These are the activations of a small neural network, seen along a few directions. Each row is one input.
In each table, some parts of the input vary, and every possible input appears once, in random order.
A made-up example of a description, with smaller parts first: one of 2 separate values, together with either a single point or one of 9 places along a line or (one of 6 places along a line, together with one of 8 places around a ring).
Shared parts are said once, and a part with two or three values counts as separate values.

Other details of the inputs vary at random and push rows far along two fixed directions, the same in every table; ignore that.
To show where, the next rows are all for the same input, with only those details redrawn:
[-18  33   5 -30  66  13  29 -48  -4  26 -33 -49]
[  3  10   6 -18  13  17 -26 -11   7  22 -30 -29]
[ -1  25  -6  21 -22  -3 -12  26   9 -14  -2  33]
[  3  22  -9  31 -39  -6 -20  41  11 -23   5  49]
[ 16   6  -4  27 -56   1 -54  50  18 -13  -2  41]
[-14  30   4 -20  45  11  18 -32  -2  18 -27 -32]

Rows:
x1: [ 11   7   8 -13   2   5 -37  14   8  13 -29 -10]
x2: [-15 -10   9 -21  61  10  54 -59  -1   8  10 -25]
x3: [-29  19 -14   9  16 -23  79 -22 -18 -18  31  25]
x4: [ 10   7   7 -28  22  24 -32 -20  -2  33 -45 -48]
x5: [-23  27 -18  22   9 -22  41  -5   6 -33  22  52]
x6: [ 22 -27  -2  -5 -35  12 -56  21 -17  22 -20 -38]
x7: [-29  -6  -4 -10  32 -10  44 -38  -6  13  20 -13]
x8: [-23  37 -18   9  23 -17  60 -25  -1 -23  15  42]
x9: [-20   2   0 -25  47  -3  59 -54 -23  21   4 -29]
x10: [-23  50 -12  27   7 -15  43  11  -1 -28   9  42]
x11: [  9 -24   9 -25   5  16 -42 -29  16  27 -16 -15]
x12: [  9   4  15 -33  28   9 -35 -15  11  33 -38 -45]
x13: [  4   8 -10  22 -25 -21   4  37 -27 -17   4  14]
x14: [-14   9  -9  12  -8  -7  19  15 -14  -1   8  -7]
x15: [-21   9  -5  25  -1 -20  64  -8 -24 -18  40  51]
x16: [ -3  15   6  -9  44   1  42 -10 -15  -5 -11 -24]
x17: [ -8  13  -4  14  21  -8  72 -20 -13 -31  29  37]
x18: [ 19 -38  -2  26 -54   3 -36  33  19 -26  32  43]
x19: [ 21   8  -4  25 -14  -7   5  37 -19 -33   2  23]
x20: [-24  29 -21  21   5 -24  44  -5   5 -36  24  51]
x21: [ 19   5  10 -25   7  11 -44   1  -7  18 -43 -31]
x22: [ 19 -28   8 -15 -26   5 -54  30  -4  28 -20 -36]
x23: [ 17 -11   2  22 -37   8 -26  40  11 -15  11  15]
x24: [ 36 -12  -8  38 -61   7 -41  56  -8 -32   8  32]
x25: [-25  51  -8  18  25 -16  48  -8   1 -17   7  23]
x26: [-14  -2  -1 -26  60   6  50 -52  -3   3   3 -38]
x27: [-21  24   7 -18  44   5  17 -35  10  21 -23 -32]
x28: [-16  51  -8  12  30 -18  49   4 -14 -22  -9  25]
x29: [-32  30  -7  16  21 -34  62   8  -9 -14  23   9]
x30: [ 16 -18   7  21 -25   5  11   8  -3 -26  28  46]
x31: [ 20 -20  19 -19  11  12 -31   4  11  18 -15 -43]
x32: [ 30 -38  18 -19 -14  29 -66   6  18  30 -18 -53]
x33: [ 17 -37   9 -39  20  27 -15 -37   7  27 -14 -50]
x34: [ 17 -19  19 -27  -6  12 -72   8  24  37 -38 -35]
x35: [-14 -10   3 -37  66  12  43 -61  -2  14  -6 -57]
x36: [  5  -2   5  33 -31 -18  -4  51  20 -29  22  39]
x37: [ -3   6   2  28   5  -7  62  -9 -16 -35  36  57]
x38: [  6 -41  13 -21 -25  14 -66  10  20  48 -15 -58]
x39: [  3 -37  -9  23 -63 -10 -39  37  13  -9  35  37]
x40: [ 14 -52   1 -33 -22  15 -66  -4  13  39  -9 -50]
x41: [ 13 -31  -4  14 -30   2 -22  20  15 -20  21  22]
x42: [-43  17 -19   0  37 -25  81 -32 -11 -12  30  -2]
x43: [  5 -17  12  -1  -5  11 -19   7  20   9   0 -24]
x44: [ 16  -5   2 -15  -9   9 -25 -17   6   8 -14   9]
x45: [ 21 -32   4 -34 -10  20 -72 -14  20  29 -27 -29]
x46: [ 19 -17  14 -29  21  29 -22 -20 -12  22 -29 -66]
x47: [-12  16  -8  14  20 -12  77 -22 -11 -35  29  35]
x48: [-28 -14   5 -35  58   3  42 -64  -6  35   5 -49]
x49: [-30  15  -3  -4  28 -11  42 -18  -7  13   9 -31]
x50: [-12   3  -9  24 -33 -12   2  35  -1  -7  20  13]
x51: [ 32  -3   1  -7 -21  20 -65  12  -8  14 -40 -19]
x52: [-20  -6  -6 -28  33  -1  39 -44  -8  24   3 -38]
x53: [ 33 -31  13 -34 -12  25 -66 -19   8  34 -31 -18]
x54: [-27  17  -4 -18  43  -2  46 -35 -30  16 -12 -54]
x55: [ -2 -14   8 -22   7   0 -16   7  -4  29 -15 -46]
x56: [ 12 -18  -6  21 -52  -3 -49  27  21 -17  15  54]
x57: [ -1   7  14 -25  45  15  21 -58 -13  22 -18  -9]
x58: [ 27 -14  -3  34 -59   7 -39  58   6 -25  13  31]
x59: [  2  28 -10  23 -23  -5  -9  24  -7 -23  -6  32]
x60: [  3 -34 -14  23 -62 -14 -39  43  16 -12  33  34]
x61: [ 16 -45  14 -22   4  22 -29 -23  13  19  -1 -28]
x62: [ 18 -34   2  23 -70  -4 -35  37  -1  -7  29  47]
x63: [-13  30  -3  28  14 -20  59  24  -5 -39  23  36]
x64: [ 16 -30  10 -16 -14  17 -57 -13  21  22  -9   2]
x65: [-37  25  -6  26   5 -39  58  21   0 -21  29  28]
x66: [ 23   8   7 -31  28  13 -34 -15 -18  25 -54 -46]
x67: [ 25  -8   5  16 -33  -2 -26  47  -6 -25   2  16]
x68: [-27  33 -10  13  19 -30  64   6 -30 -21  11   7]
x69: [ 16   2   0  25 -44  -3 -17  19   4 -23  15  71]
Q: Describe the family of inputs behind these rows.
A: one of 3 separate values, together with either one of 11 places along a line or (one of 2 separate values, together with one of 6 places along a line)
Q: The inputs of x39 and x56 match in every part but the choice among 3 separate values. If x62 is changed in the same way as x39 into x56, which row does it become?
A: x69
Q: Change only the place on the line of 11 in x35. List by row number the other rows that result.
A: x2, x17, x18, x26, x30, x33, x37, x41, x47, x61
Q: Change only the choice among 3 separate values in x59. List by row number the other rows that result.
A: x46, x54

Rows:
x70: [ 41 -39  14 -14 -18  21 -70  44  11   8 -25 -46]
x71: [ 20 -27  17 -19  14  -7 -20  10  -2   7 -10 -34]
x72: [ 16 -34   0  16 -16   5  15   7   9 -36  40  27]
x73: [-34  62 -31  19  23 -18  68 -14  -7 -34  14  19]
x74: [-10  -8  -3  11 -41 -20   5  24 -12   9  21  28]
x75: [-19   1  -4 -10  24   7  22 -36 -32  28  -7 -33]
x76: [ 11  11  -2 -11  31  12  28 -15 -21  -5 -18 -48]
x77: [  3   4 -10  37 -58  -1 -17  47  -1  -7  16  13]
x78: [ 32 -14  27 -14 -15  33 -82  27  28  22 -41 -22]
x79: [ 12  26   9   7  -2  19  -6  -1   2  -5 -22   1]
x80: [-25 -25  12 -20  30  16  35 -48   7  24  22 -42]
x81: [  7  12  24  -3  15  -7 -12   0  14   6 -13  15]
x82: [-26  13  -3 -27  44 -19  10 -31  12  15 -13 -28]
x83: [ -7   7 -23   0  -9  -2 -17 -16  -9  -5  -4  13]
x84: [ 19 -10 -12  20 -25  -2  -3  16 -30 -29   8  28]
x85: [ -8 -11  10  -6   2  10 -21  19   7  31 -12 -51]
x86: [ -5  -7 -11 -29  -6  -7 -20 -16   2  22 -14  -3]
x87: [ -9 -18 -18  16 -21  -5   1  -6  35 -21  28  37]
x88: [  6  -8  19 -21  47  29  17 -54  19  15   0  -9]
x89: [-20  49  -9  26  27  -7  64 -25 -27 -31   6  56]
x90: [  3  14  14 -30  33   5  17 -38 -13  28 -24  -1]
x91: [ -8  16 -20  23 -30 -13 -30  47  27 -25   7  30]
x92: [-18  -2   6  21 -23 -31   5  34   3   0  26  16]
x93: [ 17 -11  -5   6 -26 -18  11  25 -21 -19  15  35]
Q: Describe the family of inputs behind these rows.
A: one of 4 separate values, together with either a single point or one of 5 places around a ring
Q: The inputs of x76 and x79 match in every part but the choice among 4 separate values. If x72 is changed in the same way as x76 into x79, which row does it become?
A: x88
Q: List by row number the other rows that have the choice among 4 separate values in common with x91.
A: x73, x82, x83, x86, x87

Rows:
x94: [-12  58  -9  34  17 -28  86   1 -23 -52  19  66]
x95: [ -7   9   8 -10   3  -6 -28  -5   8  24 -20 -13]
x96: [  0 -12  -9  17 -37 -18  -3  24  -3 -17  31  38]
x97: [ 16 -23  15  12 -34 -11 -31  48  15  -5  13  18]
x98: [-20  13   8  -3  50  -9  59 -12   7  -9  10 -18]
x99: [ 30 -17   5   2 -54  12 -79  37  22  10 -13  33]
x100: [-12  -8  -7 -10  13   0  19 -22  -1  -2  15 -16]
x101: [-27   8   6 -23  50  -1  65 -50 -21  26   3 -41]
x102: [ 19 -14  13 -31  28  36 -40 -16 -12  34 -45 -78]
x103: [ -4   1  10 -28  21  14 -42 -25  17  37 -33 -53]
x104: [ -2  -2   0 -34  18   6 -19 -11 -11  36 -39 -59]
x105: [-27  41   0 -36  89  16  58 -71   0  20 -26 -41]
x106: [-26  25 -19  36   8 -34  79  -5 -12 -39  45  66]
x107: [-29  23 -16  42 -11 -20  74  10  -7 -38  49  47]
x108: [ 16 -32   1  19 -57  -3 -41  31   6 -15  19  55]
x109: [ 37 -61   4   7 -75  22 -97  34  24  -1   4  23]
x110: [ 34 -15  20 -42  27  37 -41 -34   0  29 -48 -65]
x111: [ 28  -8   2  24 -50   2 -52  56 -12  -9  -5  21]
x112: [ -6   0 -19  35 -19 -15  29   9   7 -35  40  51]
x113: [-10  15 -13 -10  13   0   4   0  -4   7 -19 -34]
Q: The inputs of x112 and x106 match in every part but one. If x113 is changed in the same way as x112 into x106, which row does it become?
A: x104
Q: Describe the family of inputs behind these rows.
A: one of 2 separate values, together with either a single point or one of 4 places along a line or one of 5 places around a ring
Q: Change only the choice among 2 separate values in x96. List by row number the other rows that result.
A: x100
Q: Change only the choice among 2 separate values in x103. List by row number the other rows that result.
A: x95
